These are the activations of a small network on made-up records, seen along a few directions, one row for each record.
After each row come some of the record's fields: Ligaz, Kidip, Zav, Pak, Teg.
A field that a record lacks is left out.
The largest differences between rows may come from other fields.
Strong random noise was added to every row along 16 fixed directions; ignore it. To show where, here is one row again and again, with new noise each time:
[  43  110 -228  -57  261 -118  164  205    7  -96 -124 -242   58  185
 -407  -23  343  -76  310 -230 -209  182   56  227  129 -204  105  189
 -262  -95 -101    6  113 -187  -63 -155  167 -103]
[   1  167   57  -33  -79 -410 -102   95   43  204  236   40  -94   74
  143  325  124 -168 -117  157   28  -67 -114  154 -291   90 -281  -79
    0 -202   37  297 -125  385 -232 -138 -153  -88]
[-132 -230 -183   67  281  531  152 -456  274 -197 -224    0  168 -198
  315  -75 -348  116   35   96    8  156   81 -503  160 -412 -165 -216
   81  194   44 -170   41 -339  394   72  178 -168]
[ 217 -171   -1  -96 -325 -376  -88   50  142  282  -14 -440   47  -24
  464  -68 -145   29   56  105 -494 -297  126 -426  287  145   91  279
 -156 -114   38  193 -128 -181  337   81  -10  144]
[ -72 -225  -67 -106  513   44 -293  211  247  174 -124  240  262  341
 -309  331 -308  -63   13 -209  458  253  433  -98  547  315   18  -48
 -127  212 -154 -283  231 -211  -35   33 -182 -362]
[ 362  238 -135  220  123   16  567   88  624  249   68 -233  -16  554
   37  171  118  199   -9  217 -300 -257   22 -313 -212   68 -186  -72
 -143 -256  -58   51 -300  344   66   32 -363  333]
[ 227 -257 -193 -167  136 -293  152  -83   38  345   84  284 -112  -24
   72  116  -89 -128 -305  -47  252   23   81 -232  271  -41  -83 -144
  109  204   57   23 -197 -146  323   57  111   -7]
[-290  107  -68 -312   77  -60  -46 -162   40  503  138  -77   60 -155
  400  -45 -442  186  -29  342  -30 -212  130 -441   95  -38 -165   43
  -84 -206  159   34 -187   40 -223 -407  -34 -324]
[ -20   90   10   59  363  241  303 -145   88 -123    1 -224  257  -38
  185 -308    3  122  -42   24 -395 -163   97 -100   92  -67 -139  -19
  -63  144   -7   49   17   42 -159  -42   21 -137]
[-165  262 -213 -309 -253 -246 -387   63 -305  557 -267 -370  298 -307
   98 -370 -110  -24  214  201  368  140  237 -143  -56   72 -265  -48
  -51 -504  400   17   95 -302  137  200 -247 -120]
[-123 -327 -151  -61  -87 -251  101 -139   38  261   90  -32  289 -206
  221 -300 -134 -269    0  199  -80 -229   27    6  287 -227 -130 -108
 -124  -89   76  467 -372  -36  453   56  374   11]
[-147  -92   29  -37 -405 -379 -102 -102 -530 -184 -301    2 -243 -459
  169  -55  252  101  -17 -252  238  115  258   96   70 -162 -246  117
   70 -330  140  128 -154 -443 -128   46  126 -245]
[-428   21  333  170 -258  -46 -359   17 -117 -217  -81 -145  372 -298
  292 -214 -298  127  175 -114   51 -236   22   18  181  146 -455 -204
    3 -565 -167  218 -245   98 -266 -133 -266  -99]
[  51  -18 -151   98  132   12 -444  -42  140  235 -160 -365   -5 -254
  -53  -72  397 -124  -61   29 -437   -8  -49  -75 -145  -50   11   36
 -180  162 -105    4  -35   52 -104   36 -101 -302]
[ 162  -39 -101   -8 -314  -90  293   73  256 -209  -44 -123 -341  229
   60  359  117   52  291  -11 -313  -27 -128 -241 -192 -280    8  167
  -20 -308 -129  -42   16   28  178 -256   -6  257]
[-145 -341  248  226 -347 -141 -277   78 -212 -234 -101  215 -101 -227
  -70  -25  105  -28 -204 -277  183 -239  181  196  119  106 -138  -47
   62  -96 -214  109 -255   75 -172   89   -6   33]
[-218  -38  190 -175 -606 -313 -616   39 -490 -337 -109 -199   35 -378
  315 -171 -376 -101   86 -205  437   17  -82 -184  292 -133   92  -42
  119  172  121 -155  137 -258  304  -90  426  309]
[ -53  200  -65 -316   36 -301  148 -164 -345    2  194   21 -171 -176
  330  118 -134  -12  -76   89   65  181  -34   19 -113 -265  -87  153
   97  -38  330  194  143 -238  -66 -157  350 -152]

[ 243  -23 -338  107  490 -165  355 -136  245  348  285  338  -51 -108
 -240  226   42  -32 -110 -166   36  239 -508  121    0 -211 -314 -369
   73 -521 -182  351 -603 -186  231   -1  -28   16] : (Ligaz b2; Kidip d1; Zav w1; Pak l2; Teg u2)
[ 145 -253 -109  220   77  121  265 -181  380  147   17  249 -364   78
  -41  343  253   -2 -116  217 -392   15   10   46 -386  -89  -89   99
   15 -178 -100  245 -164   72   25  153 -155 -178] : (Ligaz b2; Kidip d1; Zav w2; Pak l2; Teg u1)
[ 480  266 -318 -110  560 -402  214   60  188  183  264 -127  -40  155
 -296  210  353 -271   19 -263 -265  344 -582  122   72 -246   95 -145
  -85  141 -154  125  -87  -77  200 -214  130  111] : (Ligaz b2; Kidip d1; Zav w2; Teg u2)
[ -61 -104    9   20  -10  255 -320 -156  -30  -67  -11  -39   20 -275
  115  -20   30 -252  -60  209 -131  104  -92  101 -351 -116   85    5
   90  190   80   70  333   65  105  214   95 -102] : (Ligaz b1; Kidip d1; Zav w2; Pak l1; Teg u2)
[-354 -208  -67   73   48  324   73  -83  293 -269 -148   33   95  126
 -133  180  151 -137  390  127  -95  101   37  148  -94 -309  -35   10
 -205 -141 -159   47   60  179  -40 -263  116 -321] : (Ligaz b1; Kidip d1; Zav w2; Pak l1; Teg u2)
[ 132   53  -12  287  -85   89  -15  -77  158  -91   34 -183 -159   -3
   81   96  105   52  -38  155 -438  -27 -113  140 -449 -109   62  201
  -71 -164  -11  326  -80  -47   67  301    3   95] : (Ligaz b2; Kidip d1; Zav w1; Pak l1; Teg u1)
[  99 -340 -140 -149   54 -119  616 -418 -295 -164 -175  137  -40 -369
  360 -276  302  -83  -59 -199 -157  113  118  -23  336 -360 -248  -84
  159  143  109  186  -90 -342  217   24  248 -383] : (Ligaz b1; Kidip d1; Zav w2; Pak l2; Teg u1)
[ -79 -230   93  390  -32 -178 -229 -117  132 -120   27  239 -218   34
  -17  432  116  -69 -280  -76  209   37  -14  156   40 -155    1  -57
  -90  124 -217  180 -411  108  -89  -18  243 -119] : (Ligaz b2; Kidip d2; Zav w2; Pak l2; Teg u2)
[ -63 -279 -194 -118    2  -62   42 -449  343 -114   50   50   13 -116
  611  358  -33 -430  170  456 -311  248 -290 -132 -184 -408 -190 -136
  104  255  137  322  198   79  513 -125  173 -441] : (Ligaz b1; Kidip d1; Zav w1; Pak l2; Teg u1)
[-146 -166  -63  248  384  175 -390   85  403  238   26  374  -50  268
 -426  527  -80   -9 -217  -80  402   94  140   -6   91   93  -35 -189
 -149   60 -318 -129 -218  179 -236  -54 -152 -277] : (Ligaz b2; Kidip d2; Zav w1; Pak l1; Teg u1)
[ 211   46 -216   23 -188 -360  561  -73   18  156  -73  -49 -444  202
   33   19  270  269 -175   -3    0 -236  230 -221   88 -351  140  191
 -177   51   11  -58 -513  -78   23 -289  317  191] : (Ligaz b2; Kidip d1; Zav w2; Pak l2; Teg u2)
[-264    0  404 -181    5 -128   68  341  -18 -406  226   47  313  329
  124  245 -483   45  506 -206 -267  -81   55  268  410  375  -29  260
  -74 -526 -258  262  301   21 -354 -371 -215 -173] : (Ligaz b1; Kidip d1; Zav w2; Pak l1; Teg u1)
[-124 -104  -89  -93 -245  -31   87  164   36  224  -86   63  294  -90
 -249 -355  159 -232  224    4  201 -203 -175   -1   38    4 -284 -463
   24 -322 -162  -24 -264  435  176 -182 -219  209] : (Ligaz b2; Kidip d1; Zav w2; Pak l1; Teg u2)
[   3 -326 -133  127  159  152  -53  -19  610  135  150  240  244  372
  -63  454 -520 -239  204  261  136  200  -84  -19   38  -72   51  -81
 -105 -241  -65  317    2 -122  685  261   64  153] : (Ligaz b2; Kidip d1; Zav w2; Pak l1)
[-108  -53 -208 -255   45   14  281 -234   53  245  107  172  -31  -87
  314  102 -335   34   27  294  162   58   43 -299  -16 -335 -180  -60
   58 -208  188   80  -64 -189  225 -177  108 -148] : (Ligaz b2; Kidip d2; Zav w1; Pak l1)
[ -44  -91  -37   58   78    1 -256  -90   91  250   41  -90  288 -175
  246  -95 -220 -124 -107  290   57  -16  137   -2   19  128 -149  -64
  -42  -12  185  236  -14 -116  204  345   11 -119] : (Ligaz b2; Kidip d2; Zav w1; Pak l2; Teg u2)
[ 186 -324 -162  -10  -99 -123  210  -80   97    7  -66  244 -167    9
   17  216  211 -183 -121  -27  246   55   34 -125  150 -187  -15 -169
   65  208   18  -42 -174  -91  426  118  189   72] : (Ligaz b1; Kidip d2; Zav w1; Pak l1; Teg u2)
[-455 -123  -26 -417  116   81  148   -6 -101   18  224  199  151 -166
   33  -34 -227 -197  276  225 -114 -110  -76  146   83 -204  -54   47
  -74 -125   15  167  124  132 -157 -561  345 -341] : (Ligaz b2; Kidip d1; Zav w1; Pak l1; Teg u2)
[ -44   11 -186  -72  121  -56 -210   64  -87  457  -42  -27  111 -171
 -413 -352  180  -77 -165 -122  231 -162  -32  -92  211 -116   63 -226
 -141  138 -139 -207 -377  165 -117 -229   15   11] : (Ligaz b2; Kidip d2; Zav w2; Pak l1; Teg u2)
[  68  347  191   92  243 -112 -283  192   90 -152 -110 -344  469  440
  153  149 -124  -16   42  -74  365  260  249   66  242  415  -66  -90
 -153  318  146  -96  346  -92   49  349 -128  -48] : (Ligaz b1; Kidip d1; Zav w2; Pak l1)
[-196 -180   -3  273  150  -82 -108 -276  386 -218   23   52 -143 -139
  251  368 -158   93  127 -101 -247   84 -314 -107  260 -315 -130 -105
  -93 -129 -278  219 -533 -169   99 -355  242 -273] : (Ligaz b1; Kidip d1; Zav w1; Pak l2; Teg u1)
[-310 -292   -7 -316 -184   58 -427  -59 -129  474   34  231 -117 -412
  171  -77  -31 -203 -196  401  -91 -272  190  -63 -187  126   25   87
   55  183  104  -18   83  309 -264 -166  -88 -482] : (Ligaz b1; Kidip d2; Zav w2; Pak l1; Teg u1)
[ -26  398 -188 -127   27  -19 -232  158    1   57 -181 -477  284  -18
 -113 -100   71  -29  461  -43  -78  259 -155  -56  -50  -93  -65  -35
 -123 -350    9 -106  264 -161   73 -140 -153  -15] : (Ligaz b2; Kidip d2; Zav w1; Pak l1; Teg u2)
[ 245  342   19   83   66   16  105  176  -25 -109 -182 -275   83  201
 -199 -236  -73  351  139 -460  134   36  -98 -322  305  168   16 -168
   24 -127 -160 -393  -95 -158    3  -19 -352  381] : (Ligaz b1; Kidip d1; Zav w1; Pak l2; Teg u1)
[  60 -147 -331  -80   35   60  332   19  -96  427 -285    0   57   14
 -338 -346  158  151  -14  -47  205   -9  477 -144  226 -141   45   73
 -153 -280   81 -109 -180 -400  184  263  -21    9] : (Ligaz b2; Kidip d2; Zav w2; Pak l1; Teg u2)
[  86 -494  -10  -10 -183  220  -18  -20  385  393  143  274 -116   89
   65  135 -533   73 -171  225  -47 -340   81 -445   80  181  190   72
   65 -122 -119  -19 -232   52  397  187  -77  311] : (Ligaz b1; Kidip d1; Zav w1; Pak l1; Teg u2)
[-260  471  181  -39 -202 -195 -502  368 -268  304  310 -199  250   53
 -296 -147 -374  -44  215  130  233   22 -209  503 -254  274  126  157
 -188 -644  155  394  -25  106 -236  115    5  329] : (Ligaz b2; Kidip d1; Zav w2; Pak l1; Teg u1)
[-291  -70    7 -450 -288 -253  -48   15 -290  257  130   98  147 -224
  217 -290 -372  -41   81   51  297 -233  -12 -280  373 -115  -43 -117
   64  -89   48  -84 -127   52   86 -535  142   20] : (Ligaz b2; Kidip d2; Zav w2; Pak l1)
[ -53 -252  181 -209 -215  156  279 -100 -157 -303  117  582 -454 -145
  164  426 -137   72   66  -24  -44   67  -59  -63 -346  -59 -162  113
  387 -371  -53  -44  278   31 -196 -300 -214 -127] : (Ligaz b2; Kidip d1; Zav w2; Pak l1; Teg u2)
[ -96   79 -137   56 -291  -70   -2  296  164  112 -209 -105   86  357
 -344  -72   82   10  202  134  635  -86  193  -28   77   84   73  -97
 -227  -43  101 -236 -193  129  230   59   54  363] : (Ligaz b1; Kidip d1; Zav w1; Teg u2)
[ -98 -163  289   30 -131  311  252 -208 -190 -289 -135 -126  155 -346
  390 -393 -229  378   51 -156 -371 -207  168 -237  253   96 -130  165
   94 -280  -58   39  -31 -273 -173   36 -112  -75] : (Ligaz b2; Kidip d1; Zav w2; Pak l1; Teg u2)
[ 177   63    0  120 -189 -101 -309  110 -139  294 -250 -132  241 -155
  -79 -298  103   10  -22 -159  209  102   67  -49   65  343 -195 -202
   87 -299   50   -9  -50 -127  110  478 -521  118] : (Ligaz b2; Kidip d2; Zav w2; Pak l2; Teg u1)

Which values does each new row have?
[ -37   39  -31  -20  303   60  281 -102   28  122  166  357  -89    2
  -83   17  -54  141 -308  -99  326 -110  -48  -71   94  -70 -195 -325
  123  104 -112 -138 -354  156 -171 -271   -7  -65] : (Ligaz b1; Kidip d1; Zav w1; Pak l1)
[ 156 -129  336  239 -307 -312  126   60  279 -434 -256 -312   71  206
  587  304  -81  304  253 -169 -382 -134  219 -314  418  391 -241  167
  -80 -285 -174  107 -141 -222   57   26 -326  -70] : (Ligaz b2; Kidip d1; Zav w1; Pak l2; Teg u2)
[-172  -51  115 -159 -298   41 -169  -61 -251  -79 -236   -4   31 -174
  164 -333   67  -41 -140   36  462 -134  214 -226  132   94   -7 -194
  132  501  125 -385  104  224  -37  -72   14  -30] : (Ligaz b1; Kidip d1; Zav w2; Pak l1; Teg u2)
[  14 -445  -69   50  417  -97  -27   99  262  488  427  543 -121  174
 -273  290 -333 -120 -380  116  -11 -196  187  305  183  203  207  200
 -140   90 -156  348 -327   11  -39  108  234 -106] : (Ligaz b2; Kidip d1; Zav w1; Pak l2; Teg u1)
[-124 -522 -169 -132  197  361  167 -266 -148   19 -145  166    1 -625
 -204 -548  349 -195   20 -153 -515 -183 -127   -7  161 -396    7  -78
   26  202 -281  -27 -149  -32   16 -270  192 -345] : (Ligaz b2; Kidip d1; Zav w2; Pak l1; Teg u2)
[ -35  306  197  179  189 -157 -267   10 -154 -272   36 -327  145 -307
  152  -48  -35  269   91 -389 -206   74 -277   82  201  104 -182  -34
  -33 -307 -181   84 -228 -283 -292 -182  -27 -112] : (Ligaz b2; Kidip d1; Zav w1; Pak l2; Teg u2)
[-216  215   11  -27   57  -16  -46  -78 -236  -76  202  -95   61 -182
    3 -248   50  -84  -29   76 -129 -101 -252  210  -96 -282   55  -26
  -74  188   48  138  -96  182 -207 -250  374   12] : (Ligaz b2; Kidip d2; Zav w1; Pak l2; Teg u1)
[ 176   58   34  -63 -310 -311  540   -8 -233 -307   13   31  -41    9
  109 -257 -126   29  225 -223   25   31 -295   -1  178 -153 -149 -126
  279 -313    7  116 -107 -170  403  -73   50  435] : (Ligaz b1; Kidip d1; Zav w2; Pak l2; Teg u1)
[  -7 -190  -47   -2 -144  -11  -97 -242  382  130 -108  177 -163   90
  505  455 -213    7 -142  351  292   47  157 -532   29   49 -149 -190
  126  336  142 -208  -93  110  254   -7 -100 -203] : (Ligaz b1; Kidip d2; Zav w1; Pak l2; Teg u1)
[ 209  -89  181  134   35   80 -263  -34  252 -109  -81  -19  -91   70
  162  257  -15   40 -194 -154   27  -16  -68 -381  113  229   14 -170
  111  395 -187 -324   23  143   16   54 -294   52] : (Ligaz b1; Kidip d1; Zav w2; Pak l1; Teg u2)
[-301  -13  -50  233  395  453  111 -144  -95  -75 -380  134  177  -96
 -419 -226  151  290  -28 -128  394  224  486  233  105   -1 -120   -4
 -128 -226   67 -103  -94 -348 -360  310  -54 -390] : (Ligaz b1; Kidip d1; Zav w2; Teg u2)
[ -99 -526 -357 -435   34 -111 -186  -38   85  404 -140   38  145 -190
  -50   36 -363 -220  557  -12 -271  328    1 -213  442 -154  176  236
 -104 -465  -59  133  152 -625  559  -79  -36 -403] : (Ligaz b1; Kidip d1; Zav w2; Pak l2; Teg u1)
[-507   63  213  249  191  378 -128  -48 -283 -619 -209 -247  462 -237
 -135 -428  -26  204  218 -334  -49  -43  204  350  245 -170  -95   34
 -225 -202 -184   87   32 -223 -433  -36  210 -197] : (Ligaz b2; Kidip d1; Zav w1; Pak l1; Teg u2)
[ -12 -207  -45 -303 -325 -203  -14   35 -113 -197  -80   32 -107   44
  146  201  -52 -234  426  -11 -200  238   -2  -11   31 -151   51  227
  115 -111  -11    0  508 -164  225 -198  -37 -113] : (Ligaz b2; Kidip d2; Zav w2; Pak l2; Teg u1)
[-118 -136 -159 -157  356  649  -13 -136  130  -51 -310  204  193 -136
 -222  -68 -104   -6  187 -103  249  282   37 -301   75  -70 -157 -348
  183   41 -106 -507  377 -116   65  -47 -381 -310] : (Ligaz b1; Kidip d1; Zav w2; Pak l1; Teg u2)
[ 182 -125   82  351   59  100 -297 -117  121  -79  -49 -115 -177 -311
   15  -29 -115  379 -274 -424 -162 -195 -165 -373  278   17   56  -93
   13   10 -370 -197 -528 -315    6   10  -47  243] : (Ligaz b2; Kidip d1; Zav w1; Pak l2; Teg u2)
